A small network was shown many inputs. Here are its activations along a few directions, one row for each input.
In each table, some parts of the input vary, and every possible input appears once, in random order.
Descriptions start from the smaller parts, as in this example, which fits no table here: one of 6 places along a line, together with either a single point or one of 11 places along a line or (one of 2 separate values, together with one of 8 places around a ring).
Shared parts are said once, and a part with two or three values counts as separate values.
(in the rows, 128 means zero)

Other details of the inputs vary at random and push rows far along three fixed directions, the same in every table; ignore that.

Rows:
R1: [141 138 145 144 189 160 147 115 162  91 179]
R2: [130 116  88 131 116 138 130 133 146 164 121]
R3: [ 63 130 128 128 121 126 154 136 110 158 156]
R4: [122 132 159 129 116 137 139 129  99 107 150]
R5: [130 123  94 126 121 124 127 130 145 159 103]
R6: [100 135 162 123 113 127 139 137  82 117 148]
R7: [109 124 120 125 125 111 133 113 133 137 131]
R8: [135 118  97 132 118 140 127 131 138 154 121]
R9: [149 124 160 128 123 119 117 131 113 106 118]
R10: [127 115  98 131 123 119 127 122 144 164 111]
R11: [109 150 123 145 190 132 159 118 165 123 167]
R12: [134 117 110 128 122 116 121 128 140 156 108]
R13: [ 98 134 161 122 106 126 146 135  84 118 153]
R14: [154 130 143 118 118 133 101 119 123  95 109]
R15: [163 130 111 131 120 124 114 136 121 125  99]
R16: [152 130 140 120 117 136 105 114 120  94 112]
R17: [128 131 127 138 174 130 139 101 171 111 157]
R18: [128 125 110 125 123 122 120 143 141 151 101]
R19: [169 138 130 136 195 143 129 121 184 102 139]
R20: [135 125 104 122 120 121 126 131 136 150 103]
R21: [131 126 162 122 121 114 128 127  99 110 126]
R22: [127 119  88 133 121 140 126 133 141 165 119]
R23: [ 87 132 140 127 120 126 146 136 111 146 153]
R24: [131 133 127 130 142 142 123 106 153 110 133]
R25: [131 119 105 133 116 138 120 145 140 154 118]
R26: [ 97 131 164 126 105 127 138 144  89 120 148]
R27: [138 126 147 120 118 112 119 117 107 102 124]
R28: [127 116  97 124 121 112 115 123 146 154 108]
R29: [127 127 162 126 114 115 134 119 100 111 133]
R30: [160 132 114 129 125 118 111 145 122 129  98]
R31: [115 137 124 133 132 117 132 144 125 136 122]
R32: [138 125 147 118 121 113 115 121 107 103 121]
R33: [ 30 142 117 147 175 141 196 112 177 169 210]
R34: [115 123 129 126 125 113 122 124 133 130 125]
R35: [145 130 138 120 121 135 106 118 122  99 112]
R36: [130 119 107 134 115 138 117 144 135 154 116]
R37: [150 120 113 131 130 141 117 138 139 135 124]
R38: [ 97 130 163 123 104 127 148 132  83 116 155]
R39: [135 121 122 123 102 128 119 144 113 143 118]
R40: [120 124 106 124 112 131 109 124 144 143 104]
R41: [124 135 139 119 131 120 131 136 117 124 120]
R42: [217 129 142 146 190 175 116 114 174  60 151]
R43: [131 136 154 117 117 117 131 133  99 109 120]
R44: [150 130 140 120 116 135 108 113 122  96 113]
R45: [130 129  88 133 126 119 128 134 138 158 107]
R46: [106 134 155 124 123 130 141 136  99 118 152]
R47: [150 140 141 127 133 121 120 140 105 103 116]
R48: [128 115  99 130 121 118 128 120 145 163 111]
Each input here is: one of 6 places along a line, together with either one of 3 separate values or one of 5 places along a line.
- The inputs of R38 and R1 match in every part but the place on the line of 6. If R2 is changed in the same way as R38 into R1, which row does it become? => R13
- The inputs of R44 and R35 match in every part but the place on the line of 6. If R20 is changed in the same way as R44 into R35, which row does it become? => R41
- Which other rows does R8 become when the place on the line of 6 takes its other values? List them by row number. => R4, R6, R22, R23, R36
- Which other rows does R42 become when the choice among 3 separate values takes its other values? List them by row number. => R4, R33
